A small network was shown many inputs. Here are its activations along a few directions, one row for each input.
In each table, some parts of the input vary, and every possible input appears once, in random order.
Descriptions start from the smaller parts, as in this example, which fits no table here: one of 5 places around a ring, together with either a single point or one of 11 places along a line or (one of 3 separate values, together with one of 4 places along a line).
Shared parts are said once, and a part with two or three values counts as separate values.
In the rows, zero is written as 128.

Other details of the inputs shift rows strongly along two fixed directions, in all tables alike. That doesn't count.

Rows:
r1: [157 112 124 170 126 192  64 129  37 107 145 111 110 131]
r2: [154 128 132 170 134 195  60 137  52  93 159 113 118 132]
r3: [138 132 111 126 134 144 126 141 104 134 121 135 127 156]
r4: [122 114 132 123 120 115 155 123 157 113 119 113 115 111]
r5: [108 173  57  76 165 108 152 165 159 211 103 174 152 210]
r6: [121 136 109 124 141 141 106 141 108 138 139 124 130 147]
r7: [159 117 131 166 137 195  68 132  42 100 154 117 112 130]
r8: [122 140 111 123 142 143 109 144 110 136 140 123 132 147]
r9: [115 104 173 114 108  68 201 113 213  90 111 108 113  98]
r10: [130 103 163 144 106 132 127 116 132  98 144  87 106  90]
r11: [112 184  83  76 147  95 145 140 159 205 112 207 189 177]
r12: [108  91 152 118 103  70 192 101 205 105 104 103 102  85]
r13: [137 121 169 144 101 132 110  94 123 105 142 132 142  68]
r14: [132  98 152 149 113 136 122 108 131 104 131  91  98  87]
r15: [126  94 157 150 104 125 120 109 129 106 141  89 102  92]
r16: [133 100 155 147 113 139 124 110 132 100 132  90  99  86]
r17: [131 136 142 134 131 134 124 140 130 102 136 110 123 121]
r18: [129 135 108 136 136 146 120 138 102 137 119 132 121 148]
r19: [107 120 144 108 120  60 183 122 205 121 106 118 119 119]
r20: [109 105 171 117 107  57 193 111 216  94 108 100 109  88]
r21: [127 130 108 136 138 131 109 134 113 136 129 139 126 158]
r22: [125 179  69 110 156 138  84 144  92 212 130 206 192 183]
r23: [128 113 125 138 125 135 116 120 125 132 128 112 108 118]
r24: [133 148 114 128 138 157 129 149 104 127 123 131 126 149]
r25: [142 121 142 131 134 142 136 133 116 107 132 124 120 129]
r26: [106 188  60  72 154  89 136 144 152 229 108 223 194 201]
r27: [132 106 165 143 107 136 128 119 132  95 145  86 108  90]
r28: [106  90 166 117  98  63 188 102 206 115 116  97 105  89]
r29: [133 170  94 119 149 146  87 136  92 185 137 188 185 157]
r30: [159 142 147 165 126 194  52 117  48 116 165 139 160  93]
r31: [124 128 151 123 108 101 136  98 153 132 126 150 150  91]
r32: [112  99 166 120 104  75 205 107 200  99  97 104 102  88]
r33: [108 172  36  73 177  92 154 169 142 227  95 207 160 248]
r34: [120 115 145  99 117  78 204 126 192 121  97 124 124 127]
r35: [117 107 138 105 115  72 194 118 186 128  95 126 119 128]
r36: [128 103 138 127 116 105 158 118 145 118 109 118 113 122]
r37: [136 134 161 127 117 118 134 107 142 125 135 144 164  84]
r38: [128 131 106 138 135 144 118 135 100 139 119 132 119 148]
r39: [158 115 129 169 137 193  65 129  41 103 153 117 110 130]
r40: [108  88 150 120 103  69 189 100 202 109 104 104 102  86]
r41: [148 119 174 160 109 150  93  97  99 101 150 125 149  63]
r42: [155 131 134 168 135 198  62 140  52  90 160 112 120 132]
r43: [133 100 159 154 113 124 124 110 131  86 133 103 105 101]
r44: [114 186  86  75 146  97 147 142 159 200 115 205 190 175]
r45: [136 107 158 144 115 145 128 115 133  95 134  88 102  85]
r46: [148 152 104 154 146 206  74 155  41 123 143 128 125 154]
r47: [161 123 134 162 138 200  72 137  44  95 156 116 115 129]
r48: [142 141 104 151 139 194  56 150  48 140 162 120 127 155]
r49: [145 133 131 157 137 199  59 141  51 100 167  99 120 121]
r50: [137 141  99 149 147 190  51 147  45 133 159 121 127 153]
r51: [120  95 167 112 103  72 207 110 198  99  98 107 110  97]
r52: [115 103 168 110 108  80 198 108 215 105 108  95 105  81]
r53: [128 106 160 152 113 118 121 114 136  87 133  93 104  92]
r54: [130 126 142 128 122 140 128 136 128 119 144 105 122 120]
r55: [156 138 108 152 150 198  68 148  40 123 150 135 126 159]
r56: [104 169  47  76 162 101 159 165 159 204 101 180 154 213]
r57: [119 128 147 122 124  99 155 131 168 107 122 112 120 115]
r58: [116 123 148 115 124 111 153 128 159 109 131 104 121 110]
r59: [101 172  59  84 164  82 145 164 162 203 104 179 155 216]
r60: [151 128 125 171 131 201  70 135  43 102 146 109 110 125]
r61: [134 102 161 152 113 126 127 112 133  83 134 102 106 100]
r62: [131 140 104 124 138 153 119 145 112 131 131 129 128 144]
r63: [100  90 162 115 105  57 183  98 205 109 114  96 105  86]
r64: [132 108 175 146 101 110 124  86 140 110 133 129 145  59]
r65: [101 198  27  54 178 105 169 187 165 226  97 200 172 243]
r66: [108 170  78  86 143  88 135 131 153 211 110 207 183 176]
Each input here is: one of 6 places along a line, together with either one of 2 separate values or one of 9 places around a ring.
- Changing only the place on the line of 6 turns r44 into r26. The same change can be made to r25. Which row results? => r39
- Changing only the place on the line of 6 turns r17 into r20. The same change can be made to r24. Which row results? => r32
- Which other rows does r64 become when the choice among 2 separate values takes its other values? List them by row number. => r26
- Which other rows does r37 become when the place on the line of 6 takes its other values? List them by row number. => r22, r29, r30, r41, r64
- A walk changes only the place on the ring of 9. It starts at r18 and steps to r36. List the rest of the walk in order. => r39, r43, r53, r50, r28, r14, r12
- Which other rows agree with r46 in the place on the line of 6? List them by row number. => r11, r27, r30, r42, r45, r47, r49, r51, r57, r62
- Which other rows agree with r66 in the place on the line of 6? List them by row number. => r1, r15, r21, r22, r23, r33, r38, r40, r59, r63
- Which other rows does r41 become when the choice among 2 separate values takes its other values? List them by row number. => r13

Rows:
r67: [111 180  74 106 142 145  93 154 109 192 137 168 169 167]
r68: [124 131  57 114 149 126 122 150 116 187 100 162 131 196]
r69: [116 126 143  95 126  70 177 117 177 145 118 159 166 126]
r70: [115 100 145  93 117  66 227 121 223  95  95 102  95 107]
r71: [138 131 115 171 150 200  74 154  44  92 143  95  98 146]
r72: [123 103 188 154  95 105 125  91 173  81 140  88 118  38]
r73: [157 105 199 180  94 145 102  80 118  66 140 112 124  40]
r74: [100 151  68  77 158  85 192 166 185 165  82 146 126 200]
r75: [147  95 154 169 122 193  79 127  75  80 161  69  84 115]
r76: [125 157  83 107 155 135  89 136  89 181 136 180 165 175]
r77: [147 111 166 162 108 179  73  96  67 100 156 106 125  63]
r78: [154 134 122 155 148 211  69 155  52 105 168 107 103 147]
r79: [134 172  82 115 147 137  97 139  93 173 130 206 177 188]
r80: [113 105 154  97 119  74 221 124 224  97 105 105 101 107]
r81: [137  58 168 187  97 145 108  88  98  79 142  68  63  66]
r82: [136  97 201 140  89 114 163  90 152  86 135  99 133  40]
r83: [147 170 103 137 132 183  77 132  61 158 137 177 168 148]
r84: [111 133 135  96 132  64 167 108 198 164 105 154 148 112]
r85: [105 145  79  82 145  75 181 161 186 181  99 139 129 211]
r86: [129 158  90 139 142 170  49 144  64 147 163 150 157 154]
r87: [141 152  92 132 146 170  88 173  63 145 137 124 121 192]
r88: [143  97 204 151 101 108 146  91 160  81 135 100 131  42]
r89: [ 91 133 124  86 133  46 223 147 217 146  81 129 113 162]
- What do these inputs look like to the network? => either one of 2 separate values or one of 9 places around a ring or (one of 3 separate values, together with one of 4 places along a line)

Rows:
r90: [124 160  91  98 149 142 156 171 125 141 117 138 135 185]
r91: [116 111 161 149 109 117 137 121 158  89 128  76  94  82]
r92: [133  98 186 152 100 115 138  94 148  67 134  98 110  58]
r93: [117 141 109 107 132 107 144 130 147 163 115 153 145 146]
r94: [118 157 101 102 145 111 139 141 143 164 119 165 155 166]
r95: [120 110 141 126 110 101 152 105 153 129 116 122 125  98]
r96: [122 167  86  95 152 117 132 152 135 183 121 175 163 185]
r97: [138  78 166 148 113 125 150  99 162  62 123  84  80  68]
r98: [118 141 111 107 133 108 144 131 148 161 117 153 146 147]
r99: [116 143 107 108 133 105 144 129 148 159 114 155 144 147]
r100: [120 114 143 126 112 100 151 107 156 122 116 125 125  99]
r101: [116 145  90 104 138 115 137 137 132 185 114 161 151 161]
r102: [114 139 101 113 132 102 141 127 143 158 108 155 140 142]
r103: [140 105 184 138 109 119 140 110 148  90 140 102 124  77]
r104: [127 120 157 122 118 104 151 115 159 116 126 124 132 103]
r105: [154 139 112 175 135 214  32 133  19 113 159 129 130 127]
r106: [116 148  92 104 139 115 137 137 133 184 116 161 151 163]
r107: [115 160  74 100 147 116 129 146 129 189 111 177 155 180]
r108: [106 151 102 110 142 113 140 157 157 165 119 124 127 159]
r109: [137  88 156 141 121 129 152 105 156  87 127  93  87  84]
r110: [128 123 158 124 122 103 151 120 162 107 128 126 134 103]
r111: [119 141 112 105 133 109 144 132 146 166 118 151 147 147]
r112: [153 143  96 168 141 217  28 143  11 135 157 137 135 141]
r113: [163 147 120 158 142 239  58 164  10  90 163  96 113 144]
r114: [137 104 182 138 107 119 140 108 148  92 139 103 123  77]
r115: [120 153 100 100 141 127 168 162 144 125 111 133 130 172]
r116: [127  99 162 142 100 114 142  95 144 104 125 105 115  74]
r117: [118 161  99 104 149 109 139 143 145 159 119 168 157 168]
r118: [111  97 132 122 119  90 146 117 164 110 130 104 104 124]
r119: [124  98 140 140 117  91 165 123 154 106 100 110  95 134]
r120: [125 106 135 133 124 107 158 130 138 132 109 115 102 149]
r121: [128 119 158 120 116 105 152 116 159 121 128 122 133 103]
r122: [122 156 101  98 144 115 139 146 141 176 122 164 159 170]
r123: [110 135  79 101 150 116 123 148 129 170 134 140 132 190]
r124: [117 140 107 108 132 107 143 129 145 164 114 152 144 145]
r125: [120 158  96  99 144 113 138 143 142 174 118 166 157 171]
r126: [135  82 166 158 110 118 145 112 127  87 116  85  86 107]
r127: [130 116 154 142 112 119 131 107 138  98 128 118 122  91]
r128: [119 138 111 107 131 110 144 131 145 166 118 151 146 145]
r129: [126 143  80 102 161 133 137 148 139 158 112 153 123 176]
r130: [156 141 113 176 135 217  31 133  18 110 162 129 130 127]
r131: [154 137 110 176 133 214  32 132  18 115 159 129 129 126]
r132: [165 144 129 170 141 223  31 142  18 109 174 123 139 130]
r133: [129 103 167 144 102 115 139  98 146  93 129 108 115  75]
r134: [125 134 141 122 130 107 143 124 152 117 126 137 138 119]
r135: [127 134 143 122 131 107 143 126 153 115 127 137 140 120]
r136: [124 128 102 120 140 101 152 144 134 149  99 138 113 182]
r137: [116 157  91 104 142 109 137 139 142 168 113 169 152 168]
r138: [167 145 131 170 142 223  31 144  19 106 175 123 141 130]
r139: [160 141 122 170 136 220  32 135  18 117 167 125 134 129]
r140: [132  95 184 150  97 116 139  91 145  77 132  97 108  58]
r141: [110  96 135 119 120  93 146 117 162 114 130 103 106 125]
r142: [133  96 185 153  98 114 139  92 149  69 133  98 109  57]
r143: [119  79 157 134 111 110 137 110 148 101 144  83  97  99]
r144: [121 160 103 101 148 111 140 145 146 161 122 166 159 169]
r145: [140  87 159 140 121 133 150 106 150  90 130  89  87  81]
r146: [136  92 190 147  96 120 140  95 145  84 137  93 112  58]
r147: [105 168  79 110 152 115 129 165 148 167 115 139 131 178]
r148: [160 142 121 174 136 221  31 137  19 109 169 127 134 129]
r149: [121 147 111  95 140 130 172 165 141 142 118 127 130 167]
r150: [119  97 180 157  98 121 138 111 159  75 132  60  88  63]
r151: [120 150 114 106 139 106 145 137 153 152 120 158 151 153]
r152: [132 101 173 140 102 118 141 100 146 100 133 104 119  76]
r153: [117 149  93 102 140 115 137 139 135 183 116 162 153 164]
- Changing only one part turns r102 into r95. The same change can be made to r131. Which row results? => r116
- What do these inputs look like to the network? => one of 4 places along a line, together with either one of 5 separate values or one of 11 places along a line
- A walk changes only the place on the line of 11. It starts at r101 and steps to r106. List the rest of the walk in order. => r153, r128, r111, r152, r146, r122, r121, r114, r103
- Which other rows does r111 become when the place on the line of 4 takes its other values? List them by row number. => r98, r133, r137
- Which other rows does r145 become when the choice among 5 separate values takes its other values? List them by row number. => r108, r120, r143, r149
- Which other rows does r110 become when the place on the line of 11 takes its other values? List them by row number. => r94, r99, r100, r107, r112, r133, r140, r144, r148, r151

Rows:
r154: [106 149 117  76 108  56 213 113 207 184  77 181 163 139]
r155: [118 116 160 152 113 100 116 107 145  94 128 116 137  83]
r156: [152 126 108 167 146 171  56 126  39 120 148 155 117 153]
r157: [133 123  87 131 138 181  88 137  54 165 134 127 121 149]
r158: [149 110 178 129 118 134 161 106 139 113 124 121 132  82]
r159: [115 108 137 144 107 128 159 111 157 115 105 100  94  87]
r160: [138 114 146 131 124 134 151 117 158  84 109 108 101  91]
r161: [118 104 165 150 120  94 113  99 144  93 139 116 110 107]
r162: [104 145  81  98 145 124 117 148 120 189 131 127 137 169]
r163: [112 175 107  72 157  94 164 161 174 200 126 173 179 177]
r164: [110 121 143 149 108 129 130 121 152 108 133  79  98  83]
r165: [141 105 158 120 123 140 161 111 147  81 133 122 122  94]
r166: [144 101 170 150 110 127 164 133 115  72 111  95  98 126]
r167: [128 118 168 140 111 108 154 142 137  81 131  86 110 129]
r168: [163 104  98 164 137 196  46 129  35 139 158 131 114 152]
r169: [127 118 163 115 122 124 147 123 161  82 156 109 128  91]
r170: [109 180  75  77 163  97 154 165 186 167 112 154 144 182]
r171: [130 124  96 132 143 142  76 137 103 163 151 132 131 173]
r172: [113 177 104 101 124 116 120 146 133 183 126 169 174 157]
r173: [149 143  98 163 139 166  71 127  55 127 129 158 149 137]
- Changing only one part turns r163 into r158. The same change can be made to r167. Which row results? => r166
- What do these inputs look like to the network? => one of 2 separate values, together with either a single point or one of 9 places around a ring
- Which other rows does r161 become when the place on the ring of 9 takes its other values? List them by row number. => r155, r162, r163, r164, r169, r170, r171, r172
- Which other rows does r164 become when the choice among 2 separate values takes its other values? List them by row number. => r159
